[  99  -65  -63  -24 -113  -19  -87   69   94  -62   68 -109  -20  113
  -98  -65    2  -93  -88  -94  107    1  -89   61  -90   -5   58  111
   81  -71   90 -112   96   57  -65  -16   65  -75   33 -106  -89  -53
   80] -> puba
[-110   29  -73  112  -11   85  112  -65  -29   74  -45  -24  101  -59
   12   11  -72 -103   51  102  -48  -59  -54   84  104   92  -56   97
  -27  -27  -72   62   34  -89  -51  -90  -81   74    4   62  -63   13
   35] -> pup
[ -43   15   67   -8   58  -31    4   59   72   28  -52  -13   -3   72
   58  -97  -71   13   38   31  -22  -70  -29  -79   31   -1    8   10
 -102  -32   88   15  -44   45   30  -33   27  -66   61    1  112 -106
   49] -> gafo
[  25    2   37   25  -19   14  -92   94  -74  -51 -113   43   52   81
   94   70   15  -73  -27   65   50  -70    0  -91   91  -94   18  -15
   51   29   93  -43  110  -31  114   53  -69  -85 -103  -57   50  -65
  -35] -> bege
[  87  -58  -54  -27 -105   31  -80  -19   33   16  -20   43  -83  -38
 -105  -97  -51  -45  -37  -29  -56    4   71  -84  -50 -103   71   17
   65  -15  -34  -82   70  -23  -75   52  -27  108   66   57   95  -26
   -9] -> rotif
[  53  -63 -108  -28 -109   21  -84  -76  -32  -77   36   24  -98  -45
   66   15   69  -51  -59    0  -81   19  -71   14  -47   97  -48  -17
  -59   66  -74  -72   16  -89  -77  -71 -112 -112  -84  -54  -78   87
  -35] -> Meda
[  53  -63 -108  -28 -109   21  -18  -76  -32  -77   36   24  -98  -45
   66   15   69  -51  -59  102  -48  -60  -71   14  -47   97  -48  -17
  -59   66  -74  -72   16  -89  -77  -71 -112 -112  -84  -54  -78   87
  -35] -> sefav
[  99   51  -80   79   61  -13   82   40   96  -29  -34   53  -73  -82
  -25   90   94  -85  -90  -14  -40   96    3   12  -12   63 -103   74
  -53   38  -46  -67   -8  -66   87  -23   42  -11   23  -41  -54  -65
  102] -> dev
[  -7    0   89  -40  -58    6  -26   81  104  -10   21  -68  -94   83
  -42  -54 -113  -45  103   65   83 -109   39   56  -54   42 -101  -41
   77    1  -10   10  -88 -101   34  103   96  -85   35   -5  -92  -33
    1] -> Godif
where: [40] | dev, 8
tail: [102 -48 -59] | [-54  84 104  92 -56  97 -27 -27 -72  62  34 -89 -51 -90 -81  74   4  62
 -63  13  35]

[ -12  -37    6   78  -13   15  -13  -20  -65   66   18   47  -60 -102
  -32   11  -19  -21  -35    9   34] = sesem
[  2  12 -12 -17 -43  63   4  30 -10  -9 -28  -2  19 -21 -13 -28   9  -5
  18  39  12] = lokib
[ 16 -23 -21   6  53  23  39  26 -22 -49   3 -18  -2   7 -33  -5 -11  34
  20  57  19] = vap
[  4 -33 -26  54 -12   3 -13 -19 -17  69   4   5 -23 -83 -51  12   0  13
  -4   8  62] = Zik
[ -3  12 -43   4  11  47  19  48  10 -30 -51 -34  32   2   2  31  57  14
 -19 -15  -1] = rosik
[-18 -22 -13 -15  14   9 -16   2 -63  -5 -43  -4  77  40  -6  10   7  14
 -36   1   5] = lalin
[ 21  -7 -20  -5  47  27  32  25 -11 -52   7 -11 -10 -17 -32  -2   2  28
   4 -11 -23] = Sirus
[ -3  25   0 -25 -63  61   5  22   1   6 -17   9   5 -29 -27 -33   2 -23
  26  56  17] = Mokav
[ 16 -23 -21   6  53  23  39  26 -22 -49   3 -18  -2   7 -33  -5 -11  34
  20 -14 -22] = supob
tail: [  9 -16   2] | [-63  -5 -43  -4  77  40  -6  10   7  14 -36   1   5]
tail: [-13 -20] | [ -65   66   18   47  -60 -102  -32   11  -19  -21  -35    9   34]

[-40 -64 -49  27 -21  23  30  -3 -28  20   3  25   3 -35  26  32   6  11
  11  60 -36 -31  22  41   3  18   9  69  32  24 -17  15  56  55 -11 -29
  21  32] : Duk
[-31 -48 -83 -14 -10  11  39 -28 -14 -16 -17  16  32 -12 -10  -7  -3   8
 -10 -10   7 -11   1  -3  25  39  37  17  29 -32 -62  11  32 -13  15 -65
   2 -18] : Fop
[-29 -18 -35   3 -16  18  10 -11 -14  12   7  26  -4  -1 -10  14  23  -6
 -15  49 -16 -26  19   2  -6  30   7  33  24   6 -25   3  13  28   9 -25
  13  30] : zul
[-48 -64 -54  24 -23  17  44  -7 -35  21  -8  26   7 -24  30  29   6   8
  19  58 -34 -16  29  53  25   8   3  84  38  17 -31  23  52  59 -13 -34
  15  43] : vep
[-26 -13 -37  21  -4  40  26 -19 -60  38  52  -8  35 -24 -44  13 -13  20
 -29 103 -48  12  -9   7  22  37  10  58  -2 -10 -12   1  -3  63 -27 -33
 -23 -12] : Levud
[-16 -29 -38 -13   6   3  19 -51   1  -4 -22  28  15   6 -11  -7  -3   4
 -13  55   3 -33  16 -10  24  43  21  20  33 -11 -37  12   4   6   6 -34
  -2  -3] : Zivo
find: [-16 -29 -38 -13   6   3  19 -51   1  -4 -22  28  15   6 -11  -7  -3   4
 -13  55   3 -33  16 -10  24  43  21  20  33 -11 -37  12   4   6   6 -34
  -2  -3] | Zivo
tail: [  4 -13] | [ 55   3 -33  16 -10  24  43  21  20  33 -11 -37  12   4   6   6 -34  -2
  -3]
tail: [-11  -7  -3] | [  4 -13  55   3 -33  16 -10  24  43  21  20  33 -11 -37  12   4   6   6
 -34  -2  -3]
tail: [  3 -33] | [ 16 -10  24  43  21  20  33 -11 -37  12   4   6   6 -34  -2  -3]
find: [-40 -64 -49  27 -21  23  30  -3 -28  20   3  25   3 -35  26  32   6  11
  11  60 -36 -31  22  41   3  18   9  69  32  24 -17  15  56  55 -11 -29
  21  32] | Duk
tail: [-28 -14] | [-16 -17  16  32 -12 -10  -7  -3   8 -10 -10   7 -11   1  -3  25  39  37
  17  29 -32 -62  11  32 -13  15 -65   2 -18]

[-33  -4  44  41 -14 -12  36 -27  46  -5  -7  21  50  -6 -13  32  61  -9
   0 -66 -44 -11 -17  18   0 -27 -12  36 -15 -14 -44 -54  33 -22  64  -9
  58  59  28  -4  74 -12] = Seman
[ 93 -62 -53  39  -5 -19 -34  21 -49 -41 -27   1 -56 -22  35 -10 -90   9
 -40 -48 -20 -38 -52 -21  40  12 -30 -13 -38 -14 -44 -53  33   0 -96 -31
 -71 -73 -28 -13  59 -22] = tinu
[  93  -62  -53  -42   -5  -19  -34   21  -49  -41  -27    1  -56  -22
   35  -10  -90    9  -40   28  -20  -38  -52  -21   40   12  -30  -13
  -38  -14  -44  -53  -24    0  -96  -31  -71  -73  -28  -13 -106  -22] = Kipeb
[  17   89 -112 -120   -3   74 -112   51 -114   88   -9 -113 -115  -13
  -15 -100  -98  -44   49   89   64   51   90 -105    0   64  105  -72
   72 -105  -99   78 -123   32  -97   83  -89  -91 -123  -18  -76   70] = Fimo
tail: [-14 -44 -53  33] | [  0 -96 -31 -71 -73 -28 -13  59 -22]
where: [-106] | Kipeb, 41

[ 33 -81 -13 -28] -> pupo
[-33  12 -81  18] -> Paniz
[-27  -2  85  -2] -> des
[26 11 96 -7] -> danit
[ 33 -81 -14  24] -> fekit
tail: [-33  12 -81] | [18]
count fekit: [23] | 0
count des: [-2] | 2
tail: [ 33 -81 -13] | [-28]
tail: [ 12 -81] | [18]
count Paniz: [13] | 0
where: [-28] | pupo, 4

[ 38  20 -42   2] -> megi
[-41 -41 -41 -41] -> kekab
[-36 -15 -42   3] -> supod
tail: [-15 -42] | [3]
tail: [ 20 -42] | [2]
count kekab: [-41] | 4
tail: [38 20] | [-42   2]

[102 -92  62  26  18 -23 -47  94]  Somez
[ 74 -21 114  37 -23 -61 -18  79]  dima
[  3 -13 114  36 -23 -61  31   3]  tem
[ -5   7  64  23 -30 -12 -12  38]  Robok
count tem: [3] | 2
tail: [26 18] | [-23 -47  94]
tail: [114  37 -23 -61] | [-18  79]

